These are the activations of a small neural network, seen along a few directions. Each row is one input.
In each table, some parts of the input vary, and every possible input appears once, in random order.
Descriptions start from the smaller parts, as in this example, which fits no table here: one of 5 places around a ring, together with either a single point or one of 9 places along a line or (one of 3 separate values, together with one of 6 places along a line).
Shared parts are said once, and a part with two or three values counts as separate values.

Other details of the inputs vary at random and push rows far along two fixed directions, the same in every table; ignore that.

Table:
r1: [-2 -3 13  2 -4 -2  1  1  9 -2  3  0]
r2: [-8  4  7 -2  0  2  6  2 10  0 -2  8]
r3: [-10   0  10  -4   0   1   6   0  10   2  -3   5]
r4: [-2 10  9 -6  2  4  1  5  6 -3 -4  6]
r5: [-10   3   5   1   2  -2   0  11  10  -2   1   4]
r6: [ 50 -19 -10  27 -14  10  38  51 -61  73 -32 -26]
r7: [-4  9  8 -3  4  0 -5 14  6 -5 -1  2]
r8: [  1   5   4  -2  -5   7 -13  -2  10  10   2   6]
r9: [  0 -10 -37  -2  17  -9   8 -30 -29 -18  14  -9]
r10: [  6   1   6  -4 -13  -1 -12  -9  10  10  -6   8]
r11: [  4  -8 -36  -8  18  -9   5 -28 -30 -19  14 -12]
r12: [ 6  7 13  1 -2  0 -4  5  5 -7  2  1]
r13: [-8  7  7  3  3 -1 -3 12  7 -4 -1  5]
r14: [-5  1  6  0 -5  2 -1  8  8 -3  4  1]
r15: [ 2  4 11  7 -3  0 -1  4  5 -6  2  4]
r16: [-12 -18 -39  -8  18 -13   5 -20 -25 -13  16 -17]
r17: [  4   8   1   1 -11   2 -15  -5  13   7 -10   2]
r18: [-1  4 10  2 -1 -1  5 -2 10 -1  0  8]
r19: [-3 -1 13 -1 -1 -2  5 -4  9  1 -1  4]
r20: [-3  5  8  3 -5  4 -3  9  5 -6  1  2]
r21: [ 0  7  9 -3 -3  4 -5 11  4 -6  2 -1]
r22: [  2 -19 -40  -1  10  -4 -11 -40 -23  -7  10 -14]
r23: [  6   0   5  -1  -4   1  -9  -4  15   2 -11   6]
r24: [-6  7  8  1  1  4  3  3  7 -3 -5  9]
r25: [-7 -2  9 -2 -6  1 -1  6  8 -1  3 -2]
Each input here is: either one of 5 separate values or (one of 4 places along a line, together with one of 5 places around a ring).
What sort of input is r3?
Answer: one of 4 places along a line, together with one of 5 places around a ring
Start at r4 and move only the place on the ring of 5, one step at a time. The first step leads to r7. Which rows follow, in order?
Answer: r21, r12, r11

Table:
r26: [-12   5  40 -18   5   2  16  35  35  -4  -9   9]
r27: [-8  7 44  6 -4 -9 13 26 38 -5 -4 -4]
r28: [ 17 -11 -41  -9   9  10  21  38 -63  18  -2 -30]
r29: [-14 -32 -48 -21   8 -18  -6 -69 -11 -36  34  -9]
r30: [-34  27  35   3  14   0   1   8  23 -22   8  30]
r31: [  9  12  33  -2 -24   0 -32  10  33  15  -1   9]
r32: [ 47   1  -3  27 -25  14  -4  47 -19  58 -39  -5]
r33: [-11  10  26  15  -8   5 -21 -12  41 -19  -3  22]
r34: [-10  37  23  -5  -3   7   4  14  34 -32  19  22]
r35: [-15 -28 -47 -12  15  -8 -16 -67 -16 -35  39 -10]
r36: [  0  -9 -50 -31  13  -8 -20 -75 -23 -39  34 -13]
r37: [ 38  -7 -34  -7  -6   0  -2  -6 -50  46  -9 -27]
r38: [  2   0 -60 -17  19 -13 -21 -72 -24 -52  21  -9]
r39: [ 24 -14 -30   5  -2  10  30  27 -66  20  15 -23]
r40: [ 13 -10 -39   2  -3   3  14  34 -65  16  -5 -38]
r41: [  1  18  40 -17   4   8  -2  41  27 -12  -3   5]
r42: [-16   1  28  -9 -18 -11 -22 -14  49   0   6  15]
r43: [-17  17  30 -10  -6   4 -29 -21  41   5   4  15]
r44: [-25  10  35 -15  19   7  -2  18  38 -26   9  11]
r45: [-23 -15 -63 -17  30 -10 -27 -68 -12 -26  28  -8]
r46: [-30  11  34  -4 -17   1   4  36  28  -3 -10   5]
r47: [-20  -2  17  -4 -13  -7 -26  -7  53  -1  -1  21]
r48: [  8  -3  10   9  -2  26  29  71 -31  51 -24 -11]
r49: [  5   0  44  16 -14  12 -10   5  32   2  -9  14]
r50: [-25 -22 -41  -6  30 -33  18 -54 -21 -52  48  -5]
r51: [ 34 -22 -46   9  -6  -1 -10  11 -44  40 -10 -23]
r52: [-15  22  16   4  -1  12 -28 -16  45  -5  -9  26]
r53: [-39 -21 -55  -9  24 -32   4 -42 -18 -61  29 -23]
r54: [ 20 -22 -42  -2  -1  -2  10  -5 -38  51 -22 -18]
r55: [ -8   2  25  12 -12   9 -28  14  40  21  -8  18]
r56: [ 25 -22 -47  26   2   8   4   6 -42  40 -18 -15]
r57: [-43  16  28  -2  -3   7 -13  19  30 -25   9   7]
r58: [-26 -18 -39   4  38 -22   8 -52 -27 -52  54  -6]
r59: [ 28 -11  15  21 -21  11   2  36 -16  73 -24 -10]
r60: [ -1  30  14  -5  -9   7 -37 -12  42 -13  -9  23]
r61: [ 41  -4  25  21 -14  24  20  25 -24  58 -39  -7]
r62: [ 49 -13 -26   3  -3   8  12  -7 -55  27 -18 -24]
r63: [  1   8  32  -9 -22   4 -30 -12  38 -15  11  15]
r64: [ 25  -4  20  10   9  -4  45  58 -27  45 -44   0]
r65: [  2 -23 -39 -10  10   4  38  31 -52  24  -8 -24]
r66: [-10  22  28   5  -4  10 -19 -21  38 -15 -10  23]
r67: [  9 -21 -26  14   6  14  37  23 -61  27  14 -20]
r68: [ 16 -10  19  13 -20  15  46  56 -29  51 -12  -5]
r69: [ 35 -10 -45  -1  -1   3  -7   2 -48  45 -16 -22]
r70: [-13  29  32  12  -1  17  20  30  28  -1   6  22]
r71: [-21  11  39   9  10  -4  -4  10  41 -26  14  -2]
r72: [-15   6  13   4 -14  -4 -20  -9  53 -10  -8  25]
r73: [  5 -21 -48 -11  14 -15 -19 -63 -19 -56  33 -14]
r74: [-12  13  36 -11 -10  14 -20 -25  37  -3   4  19]
r75: [ -2  17  22   1 -16   7 -10   1  42  17 -28  24]
r76: [ 33 -14 -22  20   7  -8  29  18 -64  19  10 -20]
r77: [  2   5  31  12 -23  -1  -4   4  38   3 -21  20]
r78: [ 33 -35 -24  12  -8  -3  26  -4 -41  28 -16 -20]
r79: [-11  17  45   6  21   0   8  31  23  -6 -15  22]
r80: [-25  -9 -57  -8  24 -26 -14 -36 -28 -69  36 -28]
r81: [ -5   7  37 -10 -11   2  -5 -26  42 -15  -9  19]
r82: [ 30  -3  16   1 -24   5  14  24 -14  76 -36  -9]
r83: [ 34 -13 -25  13  10  -8  22  26 -51  14   0 -45]
r84: [  3  18  34   2 -18   5  -1  -5  35   8 -28  21]
r85: [-32  22  33  -7   7 -11  11   6  29 -22   2  31]
r86: [ -8  25  35 -10  19 -10  -9  17  28 -37  -2  21]
r87: [-14 -21 -47 -32  13 -13  -3 -80 -15 -32  27  -9]
r88: [  4  18  24   6 -17   0 -30  -8  38 -27  -3  20]
r89: [ 12  -3  16  35 -10   8  23  65 -30  45 -32 -21]
r90: [-23   4 -55 -19  38 -23  -2 -45 -39 -64  41  -3]
r91: [-24  25  23  -5  -2   1  22   8  42 -24  13  26]
Describe the family of inputs behind these rows.
Answer: one of 3 separate values, together with either one of 10 places around a ring or (one of 2 separate values, together with one of 6 places around a ring)
The inputs of r91 and r70 match in every part but the choice among 3 separate values. If r27 is changed in the same way as r91 into r70, which row does it become?
Answer: r71
The inputs of r89 and r53 match in every part but the choice among 3 separate values. If r79 is changed in the same way as r89 into r53, which row does it become?
Answer: r64
Change only the place on the ring of 6 in r59. List by row number the other rows that result.
Answer: r33, r35, r49, r55, r56
Change only the place on the ring of 6 in r88. List by row number the other rows that result.
Answer: r31, r32, r51, r63, r73
